Each row below holds a small network's activations on one record, seen along a few directions.
Each row is followed by the record's values for the fields B, T, J, V, E, Y, D, C.
Not every record has every field; a missing one is written missing.
Other fields move the rows too, some of them a lot.
In the rows, 500 means zero.
Strong random noise was added to every row along 2 fixed directions; ignore it. To show where, here is one row again and again, with new noise each time:
[411, 625, 215, 358, 674, 477, 257, 683, 205, 530, 678, 501, 689, 229, 480, 520, 436, 504, 560, 650, 724, 375, 714, 372]
[469, 477, 235, 423, 620, 473, 276, 490, 176, 557, 673, 476, 488, 279, 424, 558, 457, 412, 482, 731, 651, 526, 656, 326]
[581, 325, 390, 534, 544, 497, 387, 272, 275, 602, 571, 457, 280, 443, 400, 554, 516, 366, 392, 678, 495, 682, 563, 370]
[671, 433, 722, 600, 526, 573, 605, 360, 623, 627, 329, 491, 418, 694, 526, 416, 596, 553, 423, 271, 346, 577, 517, 637]

[629, 426, 532, 512, 585, 553, 419, 297, 363, 646, 514, 515, 364, 510, 402, 508, 579, 467, 446, 518, 463, 619, 584, 450] | B=b2 T=t3 J=j2 V=v2 E=e3 Y=y3 D=d2 C=c2
[520, 510, 654, 592, 423, 519, 437, 156, 509, 580, 496, 646, 303, 532, 488, 489, 478, 439, 460, 433, 530, 654, 360, 570] | B=b1 T=t2 J=j1 V=v2 E=e3 Y=y1 D=d2 C=c1
[386, 449, 369, 571, 440, 423, 506, 422, 461, 456, 583, 467, 448, 320, 537, 683, 435, 358, 411, 639, 541, 440, 465, 559] | B=b1 T=t2 J=j1 V=v2 E=e2 Y=y2 D=d2 C=missing
[614, 303, 636, 665, 458, 516, 764, 368, 688, 489, 331, 370, 327, 617, 536, 598, 594, 424, 359, 441, 252, 529, 449, 682] | B=b3 T=t1 J=j1 V=v2 E=e1 Y=y3 D=missing C=missing
[551, 593, 580, 389, 516, 512, 571, 876, 669, 459, 401, 445, 746, 706, 527, 349, 493, 704, 605, 361, 434, 405, 514, 492] | B=b1 T=t2 J=j1 V=v1 E=e3 Y=y3 D=missing C=c2
[522, 447, 588, 600, 526, 530, 603, 398, 541, 553, 424, 476, 439, 453, 560, 549, 565, 467, 437, 424, 416, 444, 532, 650] | B=b2 T=t1 J=missing V=v2 E=e1 Y=y3 D=missing C=missing
[487, 341, 403, 507, 386, 471, 275, 76, 228, 537, 651, 611, 93, 456, 302, 518, 456, 276, 437, 807, 608, 862, 346, 195] | B=b2 T=t1 J=j1 V=v1 E=e1 Y=y1 D=d2 C=missing
[668, 484, 668, 492, 568, 617, 499, 452, 505, 649, 367, 541, 466, 710, 456, 343, 593, 584, 485, 326, 418, 587, 582, 511] | B=b2 T=t1 J=missing V=v1 E=e3 Y=y3 D=missing C=c2
[423, 485, 365, 489, 564, 485, 388, 490, 323, 516, 597, 497, 494, 306, 511, 547, 457, 448, 503, 623, 594, 454, 578, 481] | B=b3 T=t1 J=missing V=v2 E=e1 Y=y3 D=missing C=missing
[569, 497, 595, 520, 592, 576, 529, 463, 508, 568, 420, 514, 485, 502, 496, 507, 582, 539, 479, 413, 428, 450, 564, 616] | B=b3 T=t1 J=j1 V=v2 E=e3 Y=y3 D=d2 C=c1
[377, 596, 381, 426, 524, 414, 545, 809, 532, 356, 558, 427, 719, 363, 599, 576, 434, 562, 568, 558, 551, 284, 542, 508] | B=b1 T=t2 J=j2 V=v2 E=e1 Y=y3 D=d2 C=missing
[471, 493, 542, 426, 369, 445, 513, 752, 600, 401, 455, 479, 575, 713, 509, 339, 421, 633, 622, 494, 474, 558, 359, 375] | B=b1 T=t2 J=j1 V=v1 E=e2 Y=y1 D=d1 C=missing
[353, 815, 451, 387, 506, 520, 210, 511, 345, 522, 661, 752, 683, 338, 507, 357, 408, 578, 684, 447, 824, 438, 513, 415] | B=b3 T=t1 J=missing V=v1 E=e3 Y=y1 D=d2 C=c1
[618, 303, 352, 535, 623, 520, 512, 337, 348, 558, 540, 379, 325, 371, 397, 700, 608, 328, 330, 698, 418, 537, 655, 466] | B=b3 T=t1 J=j1 V=v2 E=e3 Y=y3 D=d2 C=c2
[673, 396, 560, 499, 545, 574, 429, 318, 400, 629, 467, 508, 331, 625, 375, 438, 572, 516, 462, 524, 417, 684, 564, 408] | B=b3 T=t3 J=j2 V=v1 E=e3 Y=y3 D=d2 C=c2
[491, 543, 527, 502, 441, 517, 421, 307, 454, 512, 565, 611, 408, 534, 411, 462, 465, 437, 513, 527, 576, 635, 409, 427] | B=b3 T=t1 J=j1 V=v1 E=e3 Y=y1 D=d2 C=c1
[423, 638, 415, 547, 595, 523, 470, 459, 437, 529, 556, 539, 605, 278, 546, 620, 491, 431, 459, 461, 633, 307, 642, 687] | B=b2 T=t1 J=j1 V=v2 E=e2 Y=y1 D=missing C=missing
[611, 481, 565, 521, 609, 578, 527, 483, 499, 616, 400, 456, 499, 535, 508, 475, 588, 545, 438, 382, 423, 487, 610, 620] | B=b3 T=t1 J=j1 V=v2 E=e3 Y=y3 D=missing C=c2
[463, 682, 652, 524, 429, 512, 604, 583, 730, 446, 412, 570, 647, 633, 579, 390, 456, 581, 568, 257, 518, 437, 395, 633] | B=b3 T=t1 J=j1 V=v1 E=e2 Y=y1 D=missing C=missing
[539, 268, 391, 564, 453, 431, 600, 451, 493, 480, 551, 371, 365, 477, 492, 656, 524, 364, 373, 672, 385, 549, 496, 447] | B=b1 T=t2 J=missing V=v2 E=e2 Y=y1 D=d2 C=c2
[585, 378, 618, 595, 523, 580, 607, 376, 551, 596, 360, 460, 375, 573, 515, 527, 614, 475, 408, 408, 358, 512, 501, 642] | B=b2 T=t1 J=j1 V=v2 E=e2 Y=y1 D=d1 C=missing
[682, 342, 409, 473, 668, 621, 337, 265, 208, 695, 536, 502, 276, 461, 286, 535, 614, 397, 388, 674, 458, 672, 681, 362] | B=b2 T=t1 J=j1 V=v1 E=e3 Y=y3 D=d2 C=c2
[481, 486, 498, 515, 507, 496, 661, 663, 629, 425, 429, 415, 581, 546, 558, 541, 531, 520, 509, 450, 421, 390, 499, 579] | B=b2 T=t1 J=j1 V=v1 E=e2 Y=y1 D=d2 C=missing
[579, 421, 790, 626, 353, 493, 617, 257, 689, 510, 373, 534, 309, 725, 554, 426, 514, 549, 497, 336, 356, 688, 283, 584] | B=b1 T=t2 J=j2 V=v2 E=e3 Y=y3 D=d2 C=c1
[430, 728, 512, 438, 494, 534, 370, 541, 488, 510, 519, 649, 626, 498, 524, 374, 414, 575, 597, 397, 687, 462, 474, 498] | B=b3 T=t1 J=j1 V=v1 E=e2 Y=y1 D=missing C=missing
[591, 431, 481, 456, 538, 516, 525, 552, 474, 515, 484, 435, 479, 603, 423, 468, 516, 516, 487, 543, 443, 571, 559, 422] | B=b3 T=t3 J=j2 V=v1 E=e3 Y=y3 D=missing C=c2
[496, 566, 575, 547, 442, 538, 511, 378, 557, 521, 487, 594, 490, 551, 490, 432, 474, 473, 507, 418, 539, 541, 461, 538] | B=b2 T=t1 J=missing V=v1 E=e2 Y=y1 D=missing C=missing
[519, 348, 471, 488, 380, 470, 501, 505, 479, 443, 487, 437, 356, 667, 419, 414, 485, 473, 510, 623, 444, 699, 360, 296] | B=b3 T=t1 J=j1 V=v1 E=e2 Y=y1 D=d1 C=missing
[574, 415, 435, 538, 616, 535, 528, 415, 427, 589, 503, 426, 460, 398, 493, 634, 600, 425, 386, 511, 461, 437, 654, 578] | B=b2 T=t3 J=j2 V=v2 E=e2 Y=y1 D=d2 C=c2
[419, 764, 585, 504, 544, 553, 389, 404, 489, 580, 543, 701, 645, 357, 569, 463, 483, 561, 578, 308, 669, 368, 539, 662] | B=b3 T=t3 J=j2 V=v2 E=e3 Y=y1 D=d2 C=c1
[482, 514, 548, 586, 460, 537, 426, 238, 458, 593, 512, 602, 400, 450, 514, 513, 494, 444, 461, 434, 571, 550, 467, 607] | B=b3 T=t3 J=j2 V=v2 E=e2 Y=y2 D=d1 C=missing
[507, 553, 697, 548, 316, 471, 582, 465, 716, 454, 426, 581, 484, 743, 548, 352, 413, 559, 551, 342, 477, 606, 291, 529] | B=b1 T=t2 J=missing V=v1 E=e2 Y=y1 D=missing C=missing
[405, 766, 581, 439, 445, 510, 490, 668, 646, 451, 475, 621, 749, 585, 577, 334, 441, 641, 643, 268, 635, 390, 424, 553] | B=b2 T=t3 J=j2 V=v1 E=e2 Y=y2 D=d1 C=missing
[566, 405, 362, 470, 599, 487, 537, 578, 441, 504, 531, 375, 506, 406, 467, 650, 549, 443, 414, 634, 431, 424, 634, 485] | B=b1 T=t2 J=j1 V=v2 E=e3 Y=y3 D=d2 C=c2
[578, 624, 501, 406, 689, 620, 393, 644, 402, 634, 447, 533, 661, 490, 474, 393, 570, 617, 543, 381, 542, 391, 698, 546] | B=b2 T=t1 J=j1 V=v1 E=e3 Y=y3 D=missing C=c2
[540, 481, 527, 407, 471, 489, 500, 731, 549, 471, 449, 448, 579, 704, 478, 369, 478, 628, 569, 469, 459, 546, 477, 391] | B=b1 T=t2 J=j1 V=v1 E=e2 Y=y1 D=d1 C=c2
[487, 589, 528, 389, 532, 543, 422, 713, 471, 516, 452, 547, 624, 604, 498, 322, 493, 641, 613, 417, 562, 480, 523, 441] | B=b3 T=t1 J=j1 V=v1 E=e2 Y=y1 D=d1 C=missing
[449, 505, 370, 368, 473, 458, 339, 697, 365, 443, 574, 492, 538, 521, 457, 414, 369, 569, 609, 677, 596, 555, 478, 294] | B=b1 T=t2 J=j1 V=v1 E=e1 Y=y3 D=missing C=missing
[509, 518, 604, 519, 445, 525, 674, 687, 724, 422, 367, 442, 607, 676, 573, 420, 540, 604, 552, 338, 385, 437, 427, 583] | B=b2 T=t1 J=j1 V=v2 E=e2 Y=y1 D=d1 C=missing
[496, 399, 319, 474, 586, 453, 510, 559, 408, 465, 584, 394, 480, 336, 477, 651, 533, 416, 436, 685, 484, 438, 623, 419] | B=b3 T=t1 J=missing V=v2 E=e1 Y=y3 D=d2 C=c2
[558, 517, 677, 596, 397, 542, 610, 351, 682, 484, 404, 548, 434, 669, 485, 450, 527, 480, 483, 355, 411, 597, 371, 577] | B=b3 T=t1 J=j1 V=v1 E=e3 Y=y1 D=d2 C=c1
[372, 521, 385, 508, 416, 452, 305, 357, 338, 524, 636, 598, 414, 351, 495, 543, 390, 403, 502, 632, 673, 574, 402, 446] | B=b1 T=t2 J=j1 V=v2 E=e2 Y=y2 D=d1 C=missing

Here are new rows. What are their fields?
[588, 505, 551, 524, 583, 548, 608, 502, 583, 544, 457, 479, 571, 532, 510, 512, 609, 512, 475, 389, 422, 430, 586, 577] | B=b2 T=t1 J=missing V=v2 E=e3 Y=y3 D=d2 C=c2
[460, 444, 461, 566, 427, 477, 385, 234, 397, 534, 578, 569, 303, 416, 475, 565, 404, 366, 441, 612, 587, 627, 411, 513] | B=b1 T=t2 J=j1 V=v2 E=e2 Y=y1 D=missing C=missing
[698, 419, 675, 615, 599, 594, 684, 364, 658, 614, 315, 426, 444, 573, 533, 561, 678, 515, 356, 294, 281, 457, 600, 747] | B=b3 T=t1 J=j1 V=v2 E=e3 Y=y3 D=d2 C=c2
[634, 340, 464, 576, 612, 538, 557, 339, 440, 597, 454, 379, 350, 432, 472, 633, 598, 404, 324, 548, 383, 531, 639, 590] | B=b3 T=t1 J=j1 V=v2 E=e3 Y=y3 D=missing C=c2
[574, 236, 486, 621, 417, 461, 661, 331, 536, 449, 450, 352, 233, 558, 458, 627, 529, 347, 365, 653, 313, 653, 414, 486] | B=b3 T=t1 J=j1 V=v2 E=e1 Y=y3 D=missing C=missing
[473, 471, 379, 547, 519, 535, 257, 94, 209, 604, 662, 626, 265, 273, 377, 598, 473, 308, 426, 697, 656, 663, 513, 427] | B=b3 T=t1 J=j1 V=v2 E=e3 Y=y1 D=d2 C=c1
[442, 592, 521, 525, 541, 493, 652, 697, 643, 437, 440, 456, 690, 445, 626, 527, 524, 563, 546, 373, 472, 265, 560, 668] | B=b2 T=t1 J=missing V=v2 E=e1 Y=y3 D=missing C=missing
[461, 649, 554, 371, 495, 506, 499, 804, 584, 396, 471, 513, 716, 614, 515, 331, 474, 677, 669, 401, 529, 434, 454, 427] | B=b3 T=t1 J=j1 V=v1 E=e3 Y=y3 D=d2 C=c1
[399, 591, 476, 444, 468, 449, 530, 692, 564, 378, 544, 500, 645, 512, 532, 443, 447, 573, 625, 494, 537, 454, 418, 411] | B=b3 T=t1 J=missing V=v1 E=e3 Y=y3 D=d2 C=c1
[444, 618, 571, 497, 557, 521, 485, 526, 499, 514, 509, 571, 602, 422, 562, 463, 519, 570, 563, 387, 553, 402, 520, 567] | B=b3 T=t1 J=missing V=v2 E=e3 Y=y3 D=d2 C=c1
[413, 631, 541, 430, 397, 464, 351, 511, 507, 448, 545, 652, 522, 529, 509, 387, 375, 570, 607, 501, 655, 566, 360, 423] | B=b1 T=t2 J=j1 V=v1 E=e1 Y=y1 D=d2 C=missing
[565, 522, 424, 473, 682, 592, 469, 555, 406, 619, 466, 455, 586, 383, 497, 562, 607, 504, 444, 455, 502, 358, 718, 591] | B=b2 T=t1 J=j1 V=v2 E=e2 Y=y1 D=d2 C=c2
[551, 417, 389, 461, 504, 479, 489, 557, 436, 481, 544, 411, 474, 525, 428, 506, 497, 469, 497, 627, 468, 576, 532, 372] | B=b3 T=t3 J=j2 V=v1 E=e3 Y=y3 D=missing C=c2
[500, 364, 420, 635, 447, 486, 536, 182, 427, 521, 549, 479, 269, 405, 432, 683, 515, 248, 349, 655, 466, 596, 480, 537] | B=b2 T=t1 J=j1 V=v2 E=e2 Y=y1 D=missing C=missing
[705, 228, 585, 641, 490, 521, 673, 196, 554, 566, 418, 372, 202, 599, 443, 625, 641, 372, 299, 539, 261, 673, 515, 543] | B=b3 T=t3 J=j2 V=v2 E=e3 Y=y3 D=d2 C=c2
[420, 478, 422, 531, 503, 462, 597, 595, 536, 440, 527, 442, 564, 408, 571, 596, 517, 470, 509, 534, 487, 359, 528, 552] | B=b2 T=t1 J=missing V=v2 E=e2 Y=y1 D=d2 C=missing
[378, 557, 335, 555, 550, 478, 443, 408, 394, 509, 593, 511, 540, 207, 551, 680, 484, 372, 419, 560, 628, 348, 588, 636] | B=b3 T=t1 J=j1 V=v2 E=e2 Y=y2 D=d2 C=missing
[331, 545, 357, 538, 445, 412, 503, 523, 491, 410, 594, 476, 557, 297, 581, 648, 408, 405, 461, 585, 591, 385, 465, 577] | B=b1 T=t2 J=j1 V=v2 E=e2 Y=y2 D=d2 C=missing
[527, 540, 606, 540, 432, 529, 550, 405, 595, 474, 457, 545, 465, 614, 460, 454, 488, 485, 503, 426, 483, 580, 407, 513] | B=b3 T=t1 J=j1 V=v1 E=e3 Y=y1 D=d2 C=c1
[463, 536, 442, 366, 499, 456, 368, 657, 425, 447, 546, 537, 558, 524, 476, 413, 397, 579, 608, 609, 590, 533, 463, 339] | B=b1 T=t2 J=j1 V=v1 E=e1 Y=y3 D=d2 C=missing
[564, 334, 346, 518, 615, 488, 530, 440, 409, 506, 523, 361, 395, 339, 456, 696, 574, 379, 351, 667, 425, 470, 641, 497] | B=b3 T=t1 J=j1 V=v2 E=e1 Y=y3 D=d2 C=c2
